Each row below holds a small network's activations on one input, seen along a few directions.
Each table varies a few parts of the input and shows all the possible inputs, shuffled.
Descriptions start from the smaller parts, as in this example, which fits no table here: one of 2 separate values, together with either a single point or one of 11 places around a ring or (one of 6 places along a line, together with one of 8 places around a ring).
Shared parts are said once, and a part with two or three values counts as separate values.
In the rows, 128 means zero.

Other details of the inputs shift rows strongly along two fixed directions, in all tables alike. That doesn't count.

A family of inputs:
row 1: [189 129 184 172 123 116 213 100 118 125 121  68]
row 2: [131  70 118 176 129 121 123 115 103 149 179 126]
row 3: [134  66 109 181 129 136 119 126  98 135 176 121]
row 4: [148 180 165 143 139 122 154 146 163  99  69 142]
row 5: [124  77 118 168 147 136 125 117  97 145 191 111]
row 6: [ 73 139  78  52 119 160  33 159 133 118 108 184]
row 7: [154  67 117 144  86 123 140  91  96 142 174 111]
row 8: [ 65 110  78  67 118 157  48 145 118 131 146 181]
row 9: [137 178 168 142 148 123 154 154 157  87  58 136]
row 10: [ 71 143  93  33 107 140  45 146 155 133 139 190]
row 11: [143  78 118 174 121 120 124 109 112 158 184 133]
row 12: [138  76 107 181 133 143 107 123 102 155 174 107]
row 13: [137 124 153 172 147 117 150 127 126 127 135 114]
row 14: [138 231 204 128 178 124 186 160 175  77  27 118]
row 15: [ 98 116  97  39  79 141  82 114 118 132 134 165]
row 16: [139 169 128 110 127 104 179 122 129 124  79  99]
row 17: [ 60 150  83  41 127 161  31 154 133 128 117 177]
row 18: [101 169  99  46 119 115 130 126 127 128  88 134]
row 19: [191 131 184 179 118 114 212 102 120 122 116  68]
row 20: [140 191 173 136 147 121 158 142 161 109  80 133]
row 21: [144  74  81 147 104 102 149  94  93 153 162 100]
row 22: [151  70 115 172 111 120 118 119 126 146 187 125]
row 23: [142  80 125 158 129 120 124 111 124 157 201 115]
row 24: [143 236 193 132 182 144 171 167 175  82  21 101]
row 25: [166  49 139 252 146 123 170 105  82 155 212  69]
row 26: [ 97 154 115  66 115 139  80 150 165 123 111 174]
row 27: [152 207 153 118 136 106 203 135 151 102  31  95]
row 28: [ 77 120  89  54 120 136  56 126 127 146 164 189]
Each input here is: one of 4 places along a line, together with either one of 2 separate values or one of 5 places along a line.
- Which other rows does row 16 become when the choice among 2 separate values takes its other values? List them by row number. => row 19
- Which other rows does row 18 become when the place on the line of 4 takes its other values? List them by row number. => row 16, row 21, row 27
- Which other rows agree with row 5 in the place on the line of 4? List them by row number. => row 1, row 14, row 18, row 23, row 24, row 28

A family of inputs:
row 29: [151 123 147 172 153 145 124 124 126 143 168 134]
row 30: [177  81 172 225 136 123 141 119 123 136 165  81]
row 31: [125  84 104 147 120 143  79 133 110 134 167 136]
row 32: [ 96 161 146  99 162 144 112 145 154 134 123 167]
row 33: [109 131  83  93 139 125 118 127 105 129 128 113]
row 34: [ 90  77  98 154 120 142  93 122  94 141 178 141]
row 35: [112 116 115 124 139 129 112 139 120 109 107 171]
row 36: [124 102 121  97 112 104 124  85 115 148 182 128]
row 37: [116 143 116  94 111 101 122 141 150 143 132 141]
row 38: [113 135 127  54  85 123 126 130 133 107 124 149]
row 39: [129  65 126 156 113 131  81 132 120 146 186 123]
row 40: [132  78 119 179 140 118 139 121 108 119 147 135]
row 41: [105 122  97 109 139 136 121 125 106 141 129  93]
row 42: [ 90  99 105 129 116 141  96 147 121 120 157 139]
row 43: [121 118 127 101 119 104 129  84 114 148 164 132]
row 44: [151 110 116 109  86 150 130 107 116 137 119 137]
row 45: [109 182 125  75 115 108 120 142 161 129  97 153]
row 46: [109 182 142  91 150 153  92 147 159 113 112 168]
row 47: [136 153 164 194 147 137 167 143 121 109  96 112]
row 48: [132  69  98 164 136 124 143 112  86 164 178  63]
row 49: [142 207 143 121 169 126 178 142 127 101  36  97]
row 50: [168 190 186 187 160 139 168 156 145  94  49 110]
row 51: [110 153 134  56  92 123 130 120 126 109 101 159]
row 52: [125 134 102 126 150 121 146 122  97 133 116  99]
row 53: [171 181 174 111 105 141 186 142 172  86  44 105]
row 54: [118 113 115 127 122 142  86 152 133 117 133 140]
row 55: [165 155 140 160 128 109 172 138 166 109  79 101]
row 56: [ 95 141  94  89 142 144 110 128  98 146 103 115]
row 57: [181 112 174 190 138  94 202  77 106 151 157  81]
row 58: [104 117 110 103 129 127 108 155 144  97 110 164]
row 59: [105 112 131 113 121 139  62 136 129 134 137 155]
row 60: [173 148 143 192 135 106 180 120 143 125  85  96]
row 61: [129  71 126 163 119 138  76 121 101 158 178 138]
row 62: [112  74 116 143 143 131 109 127 133 160 215 134]
row 63: [105 134  84  80 137 124 115 138 112 126 123 116]
row 64: [118 148 117 104 116 107 120 127 129 157 123 153]
row 65: [156 189 184 112 115 119 197 128 140  96  55 123]
row 66: [173 147 176 185 160 133 163 143 160 115 141 102]
row 67: [106  93 120 129 147 136 103 124 136 155 202 144]
row 68: [ 88 153 126 112 128 148 105 154 138  99 105 150]
row 69: [109 153 128 114 136 148  88 150 133 109  94 155]
row 70: [150 130 179 195 173 124 177 125 143 139 152 105]
row 71: [184 107 129 210 123 104 177 110 132 137 132  84]
row 72: [108 172 146  47 122 107 127 120 157 111 106 142]
row 73: [129  78 110 103  80 120 128  98 101 136 183 132]
row 74: [ 90 148  99  85 143 141 113 132 108 138  99 112]
row 75: [139 130 116  80  81 151 121 120 139 117 107 141]
row 76: [113 139 112 109 115 103 120 121 133 157 138 149]
row 77: [114 190 144  84 148 152  97 157 172 103 104 164]
row 78: [151 102  96 165 116 115 130 110 117 152 134 124]
row 79: [130 115 109  81  78 149 112 112 122 132 121 148]
row 80: [168  90 148 214 148 112 180 126 123 107 134 104]
- Changing only one part turns row 40 into row 58. The same change can be made to row 34. Which row results? => row 42
- Changing only one part turns row 71 into row 78. The same change can be made to row 75. Which row results? => row 44
- What is each input in this table made of? => one of 4 places along a line, together with either one of 2 separate values or one of 5 places around a ring or one of 6 places along a line
- Which other rows does row 67 become when the place on the line of 6 takes its other values? List them by row number. => row 30, row 31, row 68, row 77, row 80
- Which other rows does row 63 become when the choice among 2 separate values takes its other values? List them by row number. => row 48
- Which other rows does row 38 become when the place on the ring of 5 takes its other values? List them by row number. => row 37, row 53, row 55, row 72
- Start at row 35 and move only the place on the line of 6, one step at a time. The first step leads to row 47. Which rows follow, in order? => row 50, row 61, row 29, row 32

A family of inputs:
row 81: [157 113 143 158 117 123 159 117 124 124 129 108]
row 82: [157  99 160 203 146 125 156 120 121 137 168 106]
row 83: [118  67  84 127 112 118 105  99  94 169 202 132]
row 84: [150 101 134 180 141 114 170 112 104 139 153  87]
row 85: [116 134 116  86 107 124 110 125 136 131 126 144]
row 86: [112 178 134  92 131 139 123 149 142 101  63 145]
row 87: [114 125 116  92 107 130 112 127 128 119 121 154]
row 88: [136 117 125 125 112 117 134 116 127 138 139 125]
row 89: [151 144 157 169 152 113 186 126 125 117 106  91]
row 90: [173 197 193 175 156 126 204 146 152  89  35  86]
row 91: [105 119  94  82 116 129  94 119 121 148 152 145]
row 92: [111 106 103 133 131 136  90 139 127 136 150 146]
row 93: [109 100  90  97 114 125  97 111 112 156 170 140]
row 94: [105  71  78 127 119 141  63 128 110 156 191 147]
row 95: [106 135 133 105 135 143  93 139 140 126 138 155]
row 96: [102 136 109  88 130 133 110 131 123 128 124 133]
row 97: [102 134 133 107 136 137  96 138 137 123 136 163]
row 98: [106 183 135  82 141 132 132 146 145 106  73 134]
row 99: [163 114 146 190 134 128 166 120 112 129 127  86]
row 100: [118 176 140  81 121 120 133 138 153 107  78 149]
row 101: [109 181 135 102 145 142 107 164 163 101  74 150]
row 102: [121  87 106 161 134 128 105 129 115 141 167 137]
row 103: [166 136 159 161 123 124 174 124 135 113 106 101]
row 104: [157 138 178 188 154 128 165 133 142 121 127 106]
row 105: [152  99 152 184 142 131 139 121 123 141 171 107]
row 106: [104 132 111 118 135 137  92 148 138 123 124 156]
row 107: [115 134 116  87 108 121 113 125 134 129 124 149]
row 108: [108 138 111  88 125 121 115 123 128 134 126 148]
row 109: [120 129 116  89 105 138 108 129 132 121 121 145]
row 110: [158 126 145 168 138 112 174 112 123 140 135  94]
row 111: [144  83 117 169 133 123 146 108  97 152 178  88]
row 112: [119 209 157  93 142 135 144 157 156  84  28 142]
row 113: [161  96 132 187 128 130 152 115 104 139 148  88]
row 114: [117 105 106 100 102 131 106 121 119 129 143 150]
row 115: [118 135 115  85 107 127 108 125 136 132 127 142]
- Changing only one part turns row 98 into row 84. The same change can be made to row 92. Which row results? => row 106
- What is each input in this table made of? => one of 5 places along a line, together with either one of 2 separate values or one of 5 places around a ring
- Start at row 109 and move only the place on the line of 5, one step at a time. The first step leads to row 103. Which rows follow, in order? => row 81, row 114, row 87

A family of inputs:
row 116: [115 185 125  91 144 133 118 148 157 119  77 142]
row 117: [129 195 149  97 125 119 170 140 147  98  46 126]
row 118: [170 136 168 199 145 137 166 140 139 105 102 101]
row 119: [159 146 159 197 161 116 180 139 135 113 105  86]
row 120: [128  79 127 165 136 135 116 117  98 148 180 108]
row 121: [109 177 123  93 143 133 121 154 154 109  72 137]
row 122: [137  82 101 143 104 115 144  99  93 151 167 111]
row 123: [149 106 148 172 134 146 129 127 122 129 152 110]
row 124: [109 134 118 120 142 131 109 137 128 127 137 128]
row 125: [163 148 167 182 159 124 182 132 136 126 113  75]
row 126: [131 207 170 122 154 146 146 164 161  82  34 139]
row 127: [134  81 125 165 132 144 112 117  98 150 182 119]
row 128: [102 141 105  51  99 132 109 129 135 120 108 149]
row 129: [139  89 109 159 134 127 120 110 107 167 185 107]
row 130: [103 102  91  80  99 130 102 109 100 152 164 140]
row 131: [126  94  96  84  92 118 111 105 116 142 162 137]
row 132: [ 90 138 122  96 137 126  99 144 142 114 126 180]
row 133: [118  88 113 129 110 134  76 123 134 153 188 158]
row 134: [111 123 121 129 136 136 108 139 123 120 121 136]
row 135: [112 143 125 102 115 135  81 147 161 123 121 175]
row 136: [167 147 148 193 153 112 179 132 137 128 100  93]
row 137: [165 138 167 189 132 117 155 139 155 120 116 121]
row 138: [100 146 110  54 108 128 101 114 118 137 118 155]
row 139: [161 114 146 151 115 119 177 110 118 136 140  85]
row 140: [144 114 166 178 154 121 157 123 128 133 164 116]
row 141: [113 179 154 110 151 139 128 157 149  96  67 134]
row 142: [170 149 164 164 132 106 197 105 122 126  97  91]
row 143: [126  96  99  83  92 119 111 103 116 144 166 134]
row 144: [139  67 109 179 120 137 109 124 104 137 172 128]
row 145: [129  78 123 171 136 133 119 117  99 145 178 108]
row 146: [157  78 121 136 101 113 144  92 104 153 185 102]
row 147: [103 145 106  66 107 128 119 123 123 127 111 145]
row 148: [140  90 105 164 135 124 123 110 110 164 182 108]
row 149: [169 150 166 163 133 107 196 103 122 128 102  89]
row 150: [ 83 141 125  78 138 135  87 138 144 120 140 179]
row 151: [182 145 165 158 120 104 200 115 140 112  97  87]
row 152: [114  95 116 117 110 137  71 126 134 152 184 160]
row 153: [117 134 106  65  96 117 115 124 133 120 111 150]
row 154: [137 110 123 177 144 115 143 132 116 129 141 107]
row 155: [101 143 107  49  99 134 108 127 134 122 113 147]
row 156: [107 181 131  86 145 137 120 151 155 112  81 133]
row 157: [ 91 142 130  90 141 132  99 141 146 116 132 176]
row 158: [123 124 127 128 128 150 101 140 133 116 127 143]
row 159: [142 155 160 143 130 129 127 144 165 117 111 141]
row 160: [106 110  90 115 127 126 101 134 120 138 139 137]
row 161: [137 102 132 180 140 124 141 130 111 126 135 110]
row 162: [ 97 147 104  82 135 136  97 144 140 126 111 143]
row 163: [151 106 146 178 135 144 133 128 124 125 148 110]
row 164: [102 179 138  90 150 138 112 153 148 109  92 135]
row 165: [143 103 131 180 136 133 136 130 110 129 137 122]
row 166: [125 198 179 129 163 124 162 158 173  86  63 148]
row 167: [121 132 102 122 134 128 111 132 131 140 126 135]
row 168: [108  91  83  82  89 127 103 114 111 141 154 142]
row 169: [ 99 147 124  91 133 155  87 145 132 118 113 160]
row 170: [168 145 158 165 129 104 194 105 121 126  96  94]
row 171: [ 99 100  92 116 132 131  87 130 113 141 166 138]
row 172: [112 177 144 100 143 151 113 155 148 100  73 153]
row 173: [113  87  85  94  90 122 110 113 108 141 154 138]
row 174: [137  82 103 141 105 106 136  92  89 155 161 122]
row 175: [149 121 133 146 118 117 170 106 110 137 137  97]
- Changing only one part turns row 117 into row 175. The same change can be made to row 144. Which row results? => row 163
- What is each input in this table made of? => one of 5 places along a line, together with either one of 2 separate values or one of 4 places along a line or one of 6 places along a line
- Which other rows does row 157 become when the choice among 2 separate values takes its other values? List them by row number. => row 159
- Which other rows does row 135 become when the choice among 2 separate values takes its other values? List them by row number. => row 166
- Which other rows does row 162 become when the place on the line of 5 takes its other values? List them by row number. => row 121, row 125, row 156, row 160
- Which other rows does row 171 become when the place on the line of 6 takes its other values? List them by row number. => row 116, row 141, row 158, row 162, row 172
